A small network was trained on invented records. Each row is its activation on one of them, seen along a few directions.
Records have a field called U. Each example row is followed by its value.
Records without U are marked absent.
Other fields move the rows too, some of them a lot.
In the rows, zero is written as 500.
Strong random noise was added to every row along 2 fixed directions; ignore it. To show where, here is one row again and again, with new noise each time:
[422 569 426 566 433 539 497 549 434 552 477 597 404 504]
[505 646 412 554 486 498 480 558 463 561 473 594 405 415]
[399 487 413 564 436 639 558 553 511 504 471 508 488 637]
[492 595 403 552 489 561 519 561 513 530 469 537 459 499]

[803 689 325 463 693 489 515 617 796 405 444 242 675 464] -> u4
[383 616 613 454 465 352 336 452 342 540 547 640 393 293] -> u1
[643 552 494 479 628 584 520 518 698 369 547 357 683 523] -> u8
[624 581 539 351 679 353 391 412 600 482 498 484 574 225] -> u7
[353 507 554 566 261 275 390 497 138 670 573 851 219 318] -> u5
[694 489 424 459 619 619 516 527 746 363 457 282 638 549] -> u10
[320 438 475 655 242 448 445 570 214 573 539 689 293 659] -> u6
[551 621 421 540 515 558 520 584 532 551 469 549 464 483] -> u9
[479 494 554 475 501 475 443 432 500 512 615 521 495 447] -> u8
[752 423 387 483 646 674 584 591 783 411 485 229 706 619] -> u10
[272 274 504 655 227 557 539 495 275 588 574 723 316 711] -> u3
[252 254 525 526 310 670 585 466 473 359 505 459 580 825] -> u5
[464 436 599 332 570 435 416 395 546 438 514 474 611 415] -> u7
[421 451 456 535 437 642 574 568 509 566 502 521 482 670] -> u9
[444 529 532 424 563 504 459 465 539 440 547 408 600 438] -> u1
[809 760 438 371 683 422 439 558 729 403 461 323 592 231] -> u4
[455 325 368 837 322 635 654 705 394 600 510 642 423 789] -> u3
[600 520 482 580 608 466 570 584 476 564 503 561 410 474] -> u2
[658 518 432 537 597 625 654 539 671 505 457 342 653 534] -> absent
[526 524 515 580 512 515 569 501 537 536 441 480 511 467] -> absent
[394 408 512 542 463 530 573 501 385 448 506 586 415 617] -> u2
[530 520 451 572 386 435 490 599 378 610 561 611 373 436] -> u6

Which value of U does each new row have?
[476 376 511 460 568 538 516 494 604 412 473 426 662 563] -> u7
[669 710 378 594 558 486 515 666 477 598 474 590 450 389] -> u9
[676 491 355 593 543 630 618 573 620 437 509 441 584 598] -> u3
[574 505 469 564 567 592 616 507 650 501 449 366 613 525] -> absent
[627 556 458 517 553 432 406 484 571 525 491 482 427 357] -> u10
[558 450 510 524 521 639 653 545 611 476 443 378 650 632] -> absent
[642 684 558 387 622 369 372 421 530 468 603 501 526 223] -> u8
[494 484 458 484 461 520 495 580 539 430 473 396 538 527] -> u4
[542 564 479 505 568 418 512 487 405 493 524 596 388 376] -> u2
[599 556 407 546 566 654 603 617 680 533 469 426 570 607] -> u9
[461 357 433 647 503 598 643 601 426 540 521 525 458 693] -> u2
